Each row below holds a small network's activations on one input, seen along a few directions.
In each table, some parts of the input vary, and every possible input appears once, in random order.
A made-up example of a description, with smaller parts first: one of 3 separate values, together with either a single point or one of 9 places around a ring or (one of 4 places along a line, together with one of 8 places around a ring).
Shared parts are said once, and a part with two or three values counts as separate values.
In the rows, zero is written as 128.

Other details of the inputs shift rows strongly along two fixed directions, in all tables alike. That doesn't count.

Rows:
r1: [123 119 129 116 168 143 123 122 111 150 133 114 122 112 151]
r2: [121 137 145 148  90 133 133 145 129 129 119 139 123 153 111]
r3: [102 138 118 134 149 118 110 119 118 152 120 105 156 136 143]
r4: [137 132 112 133 160 126 103 124 120 146 118 117 159 132 133]
r5: [130 114 147 145  98 116 149 149 117 113 118 130 108 136 122]
r6: [140 128 118 153 104 131 149 148 126 122 109 143 119 136 103]
r7: [135 125 113 135 157 115 103 129 112 156 120 121 164 134 129]
r8: [129 138 113 120 162 129 104 117 129 160 120 118 140 128 126]
r9: [116 157 155 143 145 165 128 105 187  37 214 164 132  81 144]
r10: [134 126 108  93 161 137 117 116 122 151 124 113 130 112 132]
r11: [130 118 155 134  86 126 136 142 121 117 122 132 120 146 119]
r12: [ 92 167 138 151 133 152 137  92 200  48 209 161 125  83 138]
r13: [113 134 137 143  92 113 145 138 123 132 124 136 123 137 122]
r14: [143 125 117  99 162 139 109 118 122 152 129 116 133 119 134]
r15: [126 141 150 137  94 140 143 149 133 143 116 141 104 152 107]
r16: [128 132 102 112 159 127 117 112 128 164 117 112 131 121 133]
r17: [144 134 115 123 166 136 107 120 125 155 123 119 143 132 134]
r18: [117 108 125 107 150 116 120 111 122 149 131  99 129 121 155]
r19: [135 112 109 128 161 109 111 122 112 133 118 109 140 120 139]
r20: [129 130 145 109  98 147 154 142 127 132 125 135  98 131 116]
r21: [127 116 149 117  93 129 153 140 133 110 123 131 104 137 130]
r22: [146 116 120 122 157 115 104 122 115 134 121 111 150 129 140]
r23: [153 111 129 118 105 131 151 140 129 113 112 144  99 132 122]
r24: [135 113 155 117  93 132 142 143 128 117 123 132 104 144 131]
r25: [137 117 119 128  88 113 148 139 127 115 113 132 110 126 107]
r26: [164 127 138 118 112 152 145 148 128 126 121 146 107 130 110]
r27: [145 115 130 112  97 129 150 138 138 107 115 137 106 130 116]
r28: [112 136 131 147  85 125 152 143 128 133 116 133 113 141 113]
r29: [139 118 109 110 172 139 119 119 113 148 125 118 122 106 136]
r30: [133 136 149 151  98 137 140 151 126 125 119 139 127 152 118]
r31: [131 109 140 112 156 125 109 123 117 138 129 102 133 132 164]
r32: [133 122 106  98 159 134 120 110 122 153 127 113 121 105 135]
r33: [148 128 124 132 109 143 154 146 129 138 109 149  99 134 103]
r34: [114 134 142 143  89 115 143 146 122 124 121 140 127 153 109]
r35: [ 82 156 123 162 191 124  95  78 169  60 215 140 178  76 167]
r36: [132 138 117 140  93 127 143 144 133 124 105 141 126 141  99]
r37: [139 135 127 141  95 132 132 143 134 126 112 145 126 145  98]
r38: [107 141 122 126 160 129 109 120 125 157 124 110 140 137 141]
r39: [130 133 118 137  97 112 143 136 127 128 117 142 125 130 109]
r40: [139 139 151 140 104 148 143 146 131 135 125 141 111 152 118]
r41: [139 122 126 124  90 117 146 143 123 116 106 133 120 136 100]
r42: [139 110 118 100 155 121 106 117 123 138 122 110 136 124 146]
r43: [106 123 126 120 148 108 112 115 109 140 125  99 152 127 144]
r44: [139 130 131 133  93 117 141 136 121 122 116 149 125 141  99]
r45: [131 132 123 137  94 114 141 144 127 121 114 147 129 145  96]
r46: [116 128 124 128 167 135 119 119 117 160 128 115 130 125 148]
r47: [128 119 138 127 155 116 105 123 110 137 129 105 149 136 154]
r48: [110 128 119 147 161 122 115 123 111 149 125 109 148 129 147]
r49: [120 133 149 140  90 119 141 135 119 121 127 143 124 146 113]
r50: [130 136 111 142  90 126 146 139 134 130 110 141 117 134 101]
r51: [122 109 129 113 161 121 113 117 111 142 125 102 128 125 166]
r52: [129 127 141 115  99 145 156 137 127 133 130 135  91 123 120]
r53: [127 126 135 104 158 140 111 120 117 156 136 109 132 126 147]
r54: [134 116 119 117 150 115  99 115 118 133 124 112 153 125 135]
r55: [129 140 138 138 137 146 127 101 197  25 199 164 133  77 144]
r56: [118 127 131 140 153 115 105 130 107 159 127 114 163 141 142]
r57: [137 142 122 132 105 139 143 144 141 129 111 146 110 142  97]
r58: [ 88 149 138 153 118 125 133  96 187  26 206 152 134  76 141]
r59: [130 125 106 136 159 112 111 121 110 147 123 122 154 125 133]
r60: [136 106 105  99 151 116 118 113 118 146 116 103 126 124 148]
Description of these inputs: one of 2 separate values, together with one of 5 places around a ring, together with one of 6 places around a ring.
The inputs of r32 and r52 match in every part but the choice among 2 separate values. If r33 is changed in the same way as r32 into r52, which row does it become? -> r46
The inputs of r26 and r9 match in every part but the choice among 2 separate values. If r36 is changed in the same way as r26 into r9, which row does it become? -> r3
Which other rows does r41 become when the choice among 2 separate values takes its other values? List them by row number. -> r43
A walk changes only the place on the ring of 5. It starts at r8 and steps to r17. List the rest of the walk in order. -> r33, r16, r57
Which other rows does r50 become when the place on the ring of 5 takes its other values? List them by row number. -> r4, r6, r36, r37
A walk changes only the place on the ring of 6. It starts at r18 and steps to r58. List the rest of the walk in order. -> r13, r28, r12, r52

Rows:
r61: [145 128 123 128 128 131 126 130 129 131 126 135 127 127 116]
r62: [141 122 132 113 130 140 130 131 134 127 124 129 115 130 131]
r63: [129 125 126 109 124 133 133 123 135 124 128 122 112 120 130]
r64: [136 125 144 126 126 130 131 134 122 128 132 128 125 131 132]
r65: [122 121  86 106 234 101  61  94  91 198 112  68 194 122 170]
r66: [115 126 135 127 110 121 129 127 128 129 127 120 128 133 131]
r67: [125 141 132 133 129 143 130 131 132 142 127 135 124 137 124]
r68: [139 118 127 117 130 139 134 132 127 123 124 126 114 122 129]
r69: [125 133 118 124 115 119 131 128 129 131 118 127 133 131 116]
r70: [134 119 123 120 131 130 137 126 131 121 126 125 111 120 134]
r71: [125 125 131 136 124 123 127 134 120 123 124 130 130 132 123]
r72: [128 130 135 132 124 126 123 132 128 126 125 132 131 141 125]
r73: [120 125 139 115 116 125 135 126 124 130 131 123 121 129 133]
r74: [142 128 124 123 124 134 126 130 134 130 126 140 126 131 118]
r75: [144 123 132 118 131 138 131 132 131 126 125 126 116 125 128]
r76: [123 137 127 137 129 140 134 134 124 138 126 133 123 127 122]
r77: [130 127 139 138 120 126 125 135 126 127 128 124 132 136 131]
r78: [136 133 123 130 124 127 125 132 132 127 121 135 138 137 120]
r79: [134 128 119 133 123 125 130 135 122 127 117 132 136 130 117]
r80: [130 128 115 136 122 116 134 130 127 125 119 131 133 128 121]
r81: [125 122 136 137 118 127 128 134 121 124 127 125 131 132 132]
r82: [118 135 123 140 128 130 140 131 128 139 126 132 119 127 126]
r83: [122 124 127 138 122 114 132 130 123 124 123 128 126 132 126]
r84: [132 124 144 121 125 133 130 132 125 129 132 131 125 136 136]
r85: [126 119 136 127 123 122 139 130 120 126 130 127 119 128 137]
r86: [139 124 119 126 127 132 129 130 125 128 125 136 126 122 118]
r87: [121 120 132 139 117 118 133 131 124 125 126 123 127 133 136]
r88: [127 126 140 132 119 129 123 133 129 127 128 127 132 141 134]
r89: [116 129 130 126 116 118 128 127 127 127 124 125 128 133 122]
r90: [136 124 116 130 122 123 135 127 129 127 124 136 120 122 120]
r91: [131 130 135 137 125 123 124 134 124 125 125 129 132 136 121]
r92: [129 142 132 139 130 140 131 133 129 141 128 133 125 132 121]
r93: [130 120 140 125 125 131 134 133 117 125 131 128 124 127 134]
r94: [112 141 126 127 121 134 136 127 132 143 128 127 120 129 121]
r95: [ 94 161 114 136 168 137 103  71 200  37 219 153 156  59 145]
What do these inputs look like to the network? -> one of 5 places along a line, together with either a single point or one of 6 places around a ring
The inputs of r88 and r77 match in every part but the place on the line of 5. If r78 is changed in the same way as r88 into r77, which row does it become? -> r65
List by row number the other rows that have the place on the line of 5 in common with r89. -> r63, r66, r69, r73, r94, r95

Rows:
r96: [136 127 101 125 198 132  90 111 120 151 129 109 155 110 145]
r97: [136 115 115 110 183 115  91 106 114 138 135 101 169 115 161]
r98: [126 150 131 158  79 131 158 124 190  17 174 189 118 101  95]
r99: [120 127 150 159  84 110 136 157 103 143 102 130 138 171 116]
r100: [139 106 147 118  93 124 150 150 114 136 101 118  99 151 134]
r101: [136 119 115 125  83 108 145 141 119 146  97 129 115 145 103]
r102: [ 96 124 103 109 173 107  98  98 117 145 132  88 158 108 155]
r103: [151 121 152 111 105 148 139 151 117 151 108 134 100 154 113]
r104: [123 138  93 118 194 122  96 103 124 155 126 115 159 115 139]
r105: [125 134 128 119  95 139 152 145 117 157 100 126 101 142 104]
r106: [111 154 156 155  85 160 173 124 184  40 194 184  88  92 114]
r107: [162 123 138 120 106 147 144 156 115 151 104 139 113 148 110]
r108: [135 112 101 125 188 110  89 107 114 134 127 101 164 111 151]
r109: [140 120 146 118 104 147 153 151 120 153 105 126  92 152 127]
r110: [103 147 145 133 164 138  98  78 195  17 225 150 154  71 159]
r111: [138 135 116 126  94 131 147 142 125 162  99 137 107 144  98]
r112: [130 105 141 123  91 115 158 147 101 142 107 124  98 139 126]
r113: [ 97 149 127 150 186 121  87 112 116 164 140 104 177 136 154]
The inputs of r103 and r110 match in every part but one. If r96 is changed in the same way as r103 into r110, which row does it become? -> r108
What do these inputs look like to the network? -> one of 2 separate values, together with either a single point or one of 8 places around a ring
Which other rows does r113 become when the choice among 2 separate values takes its other values? List them by row number. -> r99

Rows:
r114: [152  96 109  98 187 116  91 139  46 240  66  76 156 156 146]
r115: [120 134 133 153 103 100 134 151  98 159  95 132 145 167 112]
r116: [109 142 112 123 177 133 112  95 146 106 172 125 145  79 143]
r117: [166 132 152 131  41 159 181 177 144 127  89 163  64 171  80]
r118: [112 136 133 101 171 140 104  93 145 117 164 113 138 102 158]
r119: [130 134 154 172  10 120 175 181 122 126  91 157  96 179  74]
r120: [118 133 128 120 138 127 122  91 172  50 185 143 134  83 143]
r121: [106 147 100 127 183 138 103  93 144 111 166 127 159  83 139]
r122: [103 166 148 189  77 126 152 131 177  46 177 178 143 122 108]
r123: [104 126 104 101 202 121 100  86 119 147 151  94 147  89 167]
r124: [164  99 110  98 109 110 127 160  68 206  48 105 127 167 105]
r125: [171 103 121 118 140 129 130 158  84 202  66 108 108 164 126]
r126: [124 129  88 116 209 116  80  79 155 113 155 110 167  93 164]
r127: [110 150 119 115 182 145  89  94 154 111 169 124 165  99 145]
r128: [149 115 149 125  36 147 201 173 126 126  98 158  50 148  91]
r129: [120 127 135 122 178 136 108  96 141  94 178 126 141  87 164]
r130: [117 136  85 122 211 132  97  92 138 147 139 105 148  95 155]
r131: [165 101 129 106  81 114 147 159  98 160  79 123 106 160 100]
r132: [ 97 164 150 183  81 122 147 126 175  41 179 185 134 124  97]
r133: [147  76 102  73 166  98 105 131  61 233  57  64 131 159 162]
r134: [120 150 149 152 140 153 129 105 188  22 217 172 134  74 136]
r135: [147  80 119  85 189 113 103 133  54 238  72  65 129 153 173]
r136: [153 118 168 115  34 154 187 174 135 126 101 155  56 164  97]
r137: [100 150 131 173 111 115 125 121 150 104 151 136 161 129 129]
r138: [119 133 120  99 198 130  83 100 124 160 141  92 160 113 158]
r139: [ 92 162 149 185  74 125 142 125 176  45 176 180 133 121  97]
r140: [142 116 163 154  26 136 182 193 116 100  75 138  81 172  86]
What do these inputs look like to the network? -> either a single point or one of 6 places around a ring or (one of 4 separate values, together with one of 5 places along a line)
Which other rows does r127 become when the choice among 4 separate values takes its other values? List them by row number. -> r114, r121, r124
